Each row below is a small network's average activation on inputs in which a field has the value named, seen along a few directions.
Related values have similar rows: they may be neighbours, one step apart, or belong to one group.
(in the rows, 500 means zero)
Strong random noise was added to every row along 2 fixed directions; ignore it. To show where, here is one row again and again, with new noise each time:
[401 419 627 887 561 574 521 513 396 518 638 415 468 452]
[535 508 414 463 430 519 552 427 524 458 468 520 483 518]
[617 508 427 449 443 533 507 454 492 515 476 541 460 545]
[680 509 435 435 451 543 474 474 470 557 480 558 443 565]


Field L:
l2: [446 526 626 564 590 425 451 508 454 469 498 456 550 494]
l8: [506 555 463 388 536 466 504 452 536 404 409 493 599 541]
l7: [552 450 498 527 452 482 500 531 518 607 516 492 484 484]
l4: [410 454 569 515 529 474 506 592 512 554 554 549 465 444]
l1: [453 481 490 592 513 540 518 505 530 440 512 409 554 542]
l3: [410 511 428 400 405 463 563 528 592 494 446 567 500 461]
l10: [440 500 385 410 380 484 589 406 609 368 438 479 516 485]
l6: [550 543 558 390 559 461 431 585 424 655 500 543 434 503]
l5: [620 510 534 511 569 595 400 507 476 496 536 443 497 486]
l9: [578 518 596 468 623 480 371 593 375 614 560 580 490 540]
L is arranged as a ring.
Question: A walk along L starts at l10 and steps to its neighbour l1. Put l2, l8, l7, l5 in the order it reaches them.
Answer: l5, l8, l2, l7
Question: How many steps from neighbour to neighbour lead from l3 to l9, at the fewest?
Answer: 3

Field P:
p6: [328 539 584 432 538 365 507 498 530 464 481 515 605 391]
p3: [863 480 421 228 461 538 395 689 477 818 471 676 346 671]
p7: [135 540 688 624 705 391 560 534 393 462 582 488 543 333]
p1: [ 49 500 248 565 259 476 856 283 693 178 434 445 509 359]
p4: [910 438 305 361 344 628 424 493 534 574 485 606 409 699]
p9: [509 399 503 801 462 577 544 463 498 479 571 373 525 540]
p5: [324 537 663 575 558 390 509 579 424 579 509 575 469 358]
p8: [761 383 602 881 587 723 355 487 403 516 634 277 483 625]
p2: [134 638 530 323 590 372 559 381 642 172 383 385 717 355]
P is arranged as a line.
Question: How many steps from neighbour to neighbour lead from p8 to p5, at the fewest?
Answer: 5
Question: Which values are neighbours of p1? Give them in the order they are listed.
Answer: p3, p4
Question: Which values are neighbours of p2? Give them in the order they are listed.
Answer: p6

Field F:
f4: [ 80 392 510 900 312 502 735 498 587 449 570 438 444 288]
f10: [515 426 612 651 516 502 449 763 390 841 611 587 343 532]
f3: [416 363 442 867 432 639 581 466 539 416 604 334 561 581]
f6: [ 92 338 839 953 655 483 519 680 417 643 778 402 478 229]
f9: [150 656 506 326 567 328 589 408 615 253 359 406 683 387]
f1: [741 592 400 232 522 512 471 390 616 342 275 488 702 619]
f7: [850 483 390 575 445 740 450 553 350 769 536 539 270 585]
f8: [677 563 586 201 571 317 367 566 387 694 484 709 469 528]
f5: [875 581 582 293 702 556 159 566 327 551 558 597 495 668]
f2: [663 423 622 814 596 590 435 397 382 399 604 371 431 556]
F is arranged as a ring.
Question: A walk along F starts at f7 and steps to its neighbour f3. Put f6, f9, f1, f2 in the order it reaches them.
Answer: f2, f1, f9, f6
Question: How many steps from neighbour to neighbour lead from f4 to f5, at the fewest?
Answer: 5
